These are the activations of a small neural network, seen along a few directions. Each row is one input.
In each table, some parts of the input vary, and every possible input appears once, in random order.
Descriptions start from the smaller parts, as in this example, which fits no table here: one of 2 separate values, together with either a single point or one of 11 places around a ring or (one of 4 places along a line, together with one of 5 places around a ring).
Shared parts are said once, and a part with two or three values counts as separate values.
In the rows, 128 means zero.

Other details of the inputs shift rows strongly along two fixed directions, in all tables alike. That doesn't count.

Table:
x1: [151 152 142 172 144 147 133  94 150 117 101 137 132 123]
x2: [106 107  84 105 136  83 122 167  95 133 144 149 147  87]
x3: [109 147 177  58 119 168  96 122 127 149 174  55  56 146]
x4: [129 153 122 181  96 152 141 132 146 117 102 151 132 136]
x5: [161 151 139 153 101 146 165 107 147 103 143 156 151 142]
x6: [167 150 138 173 137 150 137 127 136 104  98 130 135 147]
x7: [104 148 171  53 118 169 100 117 129 161 171  60  58 152]
x8: [118  83 101 107 165  81 117 166 108 117 121 119 161 118]
x9: [162 155 146 154 122 143 151 117 121 126 100 154 139 155]
x10: [138 138 112 180  99 143 160 114 136 112  96 147 103 134]
x11: [ 94 140 155  62 145 193 111 143 139 147 160  61  59 166]
x12: [ 97  82  76 123 140  83 136 162 102 124 132 128 132  90]
x13: [146 171 123 161  98 148 137 125 126 119 112 173 124 127]
x14: [102  77  79 115 148  83 125 143 127 119 165 129 170 128]
x15: [166 157 133 174 141 147 145 123 143 116 104 129 131 144]
x16: [140 163 130 177  98 156 156 127 112 129 118 156 132 121]
x17: [ 73 130 164  68  96 181 120 148 126 140 168  89  36 152]
x18: [ 98 101  71 108 139  86 111 170 115 124 129 141 149  95]
x19: [106 146 178  59 141 183 113 148 124 142 175  71  54 158]
x20: [ 94 102  77 107 135  78 108 170 123 120 129 144 148 102]
x21: [145 152 128 176  99 145 161 117 113 119 114 160 107 122]
x22: [ 79 123 173  58 136 197  87 117 134 125 146  70  66 149]
x23: [ 99  80 103 100 165  81 114 132 118 131 115 129 164 103]
x24: [162 161 142 156 129 141 157 115 128 137 106 154 134 152]
x25: [145 146 129 173  94 134 166 115 124 119 109 162  99 131]
x26: [173 141 151 153  99 151 158 111 157 116 134 155 145 122]
x27: [ 92  93  78 123 139  94 131 172 101 135 136 124 156  89]
x28: [159 149 129 159 105 138 129  90 137 125  86 122 144 146]
x29: [143 172 128 160  94 139 134 126 134 115 111 176 124 134]
x30: [ 99  87  99 102 172  79 119 130 125 143 120 129 159 100]
x31: [114  85  94 101 163  81 126 161 110 131 118 122 164 123]
x32: [170 154 152 158 102 129 126  94 122 119 101 135 138 139]
x33: [114  91  90 103 170  79 131 159 117 142 123 122 159 120]
x34: [152 149 162 159 127 143 131  92 127 113 100 159 136 130]
x35: [135  96 118 104 146  54 106 145 103 129 140 111 155  98]
x36: [124 100 106  94 143  55 120 133 108 156 134 120 157 106]
x37: [ 94  98 104 114 127  72 127 177 110 136 145 149 150  99]
x38: [153 161 153 162 138 138 143  89 140 135 111 157 130 126]
x39: [ 91 116 163  71 114 194  96 122 133 155 203  93  63 169]
x40: [167 153 152 160 124 143 143 121 119 112 103 151 136 150]
x41: [148 157 151 155 131 141 145  85 136 138 103 161 135 132]
x42: [100 147 172  55 140 184 117 143 126 154 173  76  56 164]
x43: [116  97 123 106 175  67 119 139 114 136 144 135 150  86]
x44: [148 150 155 153 124 143 139  87 128 126  97 162 140 135]
x45: [166 133 134 160 104 159 153 111 170 109 121 140 149 124]
x46: [ 92 137 153  54 116 181  96 113 138 156 150  49  66 160]
x47: [131 168 142 174  90 143 144 134 132 125 115 166 136 135]
x48: [170 130 146 169 105 152 137 106 152 137 135 163 137 129]
x49: [124 160 125 180  95 152 139 134 145 119 102 151 140 138]
x50: [104  91 101 108 179  76 117 134 129 141 129 125 155  94]
x51: [ 99  99  68 112 141  92 116 167 107 126 131 133 150  90]
x52: [159 153 163 165 134 140 131  98 131 111 108 152 132 124]
x53: [169 158 133 172 119 133 129  96 146 123 102 113 133 132]
x54: [122  97  92 108 155  62 113 136 125 147 130 101 156 103]
x55: [109  64  83 125 150  87 108 142 129 141 162 135 161 120]
x56: [128  89 102 111 151  64 100 145 116 122 127  96 158 100]
x57: [173 158 154 166 132 140 143 127 124 111 111 145 132 144]
x58: [ 66 123 147  74 101 190 115 148 138 133 155  74  40 154]
x59: [113  81  87 100 143  84 140 152 136 108 160 124 175 110]
x60: [ 98 138 174  45 104 174  96 115 118 151 157  64  67 161]
x61: [164 123 130 176 110 161 132 105 165 130 122 147 141 132]
x62: [109  85  96 109 143  74 131 143 114 126 178 144 167 125]
x63: [152 146 147 172 139 150 125  97 144 104  95 137 135 127]
x64: [163 146 135 165 107 137 120  94 135 112  89 120 142 141]
Description of these inputs: one of 2 separate values, together with either one of 5 places around a ring or one of 9 places around a ring or (one of 3 separate values, together with one of 6 places around a ring).
Changing only the choice among 2 separate values turns x30 into x41. The same change can be made to x51. Which row results?
Answer: x2
Changing only the choice among 2 separate values turns x15 into x19. The same change can be made to x45. Which row results?
Answer: x26
Change only the choice among 2 separate values in x55. List by row number the other rows that result.
Answer: x39
Change only the choice among 2 separate values in x5. List by row number the other rows that result.
Answer: x59

Table:
x65: [120  65 127  57 164  64  90 156 114 173 171 101 149 104]
x66: [123 132 108 158 110 130 147 114 141 119  83 172 152 137]
x67: [163 146 122 176 135 129 176 154 133 122 148 174 143 138]
x68: [ 86 162 182  72  77 215 126 112 135 141 151 121  50 174]
x69: [151 132 116 174  82 122 128 122 123 105 125 169 144 117]
x70: [128 134 124 176 161 144 155 131 150 121 106 183 147 130]
x71: [153 140 100 185  91 114 164 117 135 140 140 151 131 114]
x72: [157 141  98 171  83 115 160 128 124 128 133 158 143 140]
x73: [150 144 133 166 103 134 138 137 122 100 126 173 161 112]
x74: [144 144 131 182 121 106 142 142 123 112  59 123 129 124]
x75: [181 124 148 156 147 106 161  85 134 110 121 151 138 123]
x76: [132 146 184  87 123 222  88 100 162 158 140  58  70 177]
x77: [154 165 124 159 124 109 141 130 140 116  61 124 138  98]
x78: [ 73  58  76  78 132  88  84 174 113 116 156 102 137  97]
x79: [132 137 119 164  95 117 148 106 126 135 115 186 142 127]
x80: [117 206 180  65 114 206 108 113 120 146 134  89  39 140]
x81: [109  85 121  57 162  47  81 150 121 153 184 104 150 119]
x82: [158 140 131 158 141 115 128  89 143 111  93 125 174 141]
x83: [153 171 122 165 142 111 131 114  83 136  91 166 129 128]
x84: [ 50  62  81  82 153  82 108 148 127 158 153 112 123  81]
x85: [ 54  75  96  60 166  94 115 174 115 142 147 123 153 102]
x86: [ 80  67  58  75 133  81 117 181 114 139 164  90 136 120]
x87: [137 142 116 191 141 115 131 130  94 120  64 136 126 146]
x88: [131 149 136 156 116 129 158 122 125 130 116 190 159 122]
x89: [ 95  87 127  56 164  59  97 138 101 143 180  92 165 103]
x90: [ 91 164 197  89 129 230 134 130 144 143 174 132  46 167]
x91: [ 78  83 114  82 163  56 104 184  55 148 141 108 109 115]
x92: [144 133  81 192 105 126 156 116 150 131 118 131 136 119]
x93: [147 129 121 185 148 149 135 147 147  91 117 166 149 120]
x94: [158 144 106 158  84 115 167 136 124 121 124 163 148 144]
x95: [122  51 129  45 172  68 117 148 100 143 164 106 138 105]
x96: [172 121 135 164 147 136 137  91 134 137  91 122 174 120]
x97: [163 173 143 153 111  97 149 131 126 124  84 144 133  93]
x98: [100 153 173 108  71 219 102 109 143 130 178  91  35 133]
x99: [107 160 158 103 130 240 138 151 157 127 170  84  52 185]
x100: [107 168 184  85 123 216  95  82 149 128 148  50  86 175]
x101: [154 177 107 152 147 120 129 114 126 124  66 140 141 103]
x102: [100  69 130  55 178  56 117 139 109 128 176 101 138 102]
x103: [167 144 123 166 140 107 108  96 160 125 108 132 167 149]
x104: [ 81 158 176  98  85 214 122  93 146 160 167 109  33 143]
x105: [102 158 142  85  79 226 130 133 148 125 146  73  56 191]
x106: [153 152 150 175 107  94 150 143 108 121  81 143 124 119]
x107: [122 129 100 171 109 130 140 106 141 127  92 166 147 132]
x108: [142 127 105 168  97 135 127 129 138  89  93 155 154 126]
x109: [110 175 170  84  85 225 141 142 132 137 179  91  64 177]
x110: [181 128 154 158 134 123 145  92 119 145 114 141 168 115]
x111: [144 163 103 172 156 123 123 113  98 128  68 146 134 133]
x112: [ 84  68 103  59 119  75 100 183  98 117 170 127 137  96]
x113: [ 88  70 118  76 170  89 108 201 107 119 193 138 132  90]
x114: [141 137 114 173 117 146 130 136 137  92 103 154 166 117]
x115: [182 141 146 161 127 101 121 100 143 145 123 150 160 137]
x116: [112  43 110  52 186  80 109 147 115 134 141  87 143 110]
x117: [126 155 182  88 121 212  83  98 167 150 146  60  69 184]
x118: [ 99  81 128  49 163  55 101 143 103 138 170  97 157 111]
x119: [137 124  99 194 104 134 123 110 149 108 110 142 137  96]
x120: [159 128 133 164 156 115 144  85 149 100 100 129 156 132]
x121: [147 146  97 170 118 139 162 143 138 115 111 142 165 140]
x122: [171 117 129 162 161 119 153  84 149 102  98 131 144 128]
Describe the family of inputs behind these rows.
Answer: one of 2 separate values, together with either one of 5 places around a ring or one of 9 places around a ring or (one of 3 separate values, together with one of 5 places along a line)
Changing only the choice among 2 separate values turns x96 into x110. The same change can be made to x84. Which row results?
Answer: x104
Changing only the choice among 2 separate values turns x119 into x98. The same change can be made to x74. Which row results?
Answer: x106
Change only the choice among 3 separate values in x68. List by row number the other rows that result.
Answer: x94, x112
Change only the choice among 2 separate values in x79. List by row number the other rows that result.
Answer: x107
Change only the place on the ring of 5 in x111. List by row number the other rows that result.
Answer: x74, x77, x87, x101
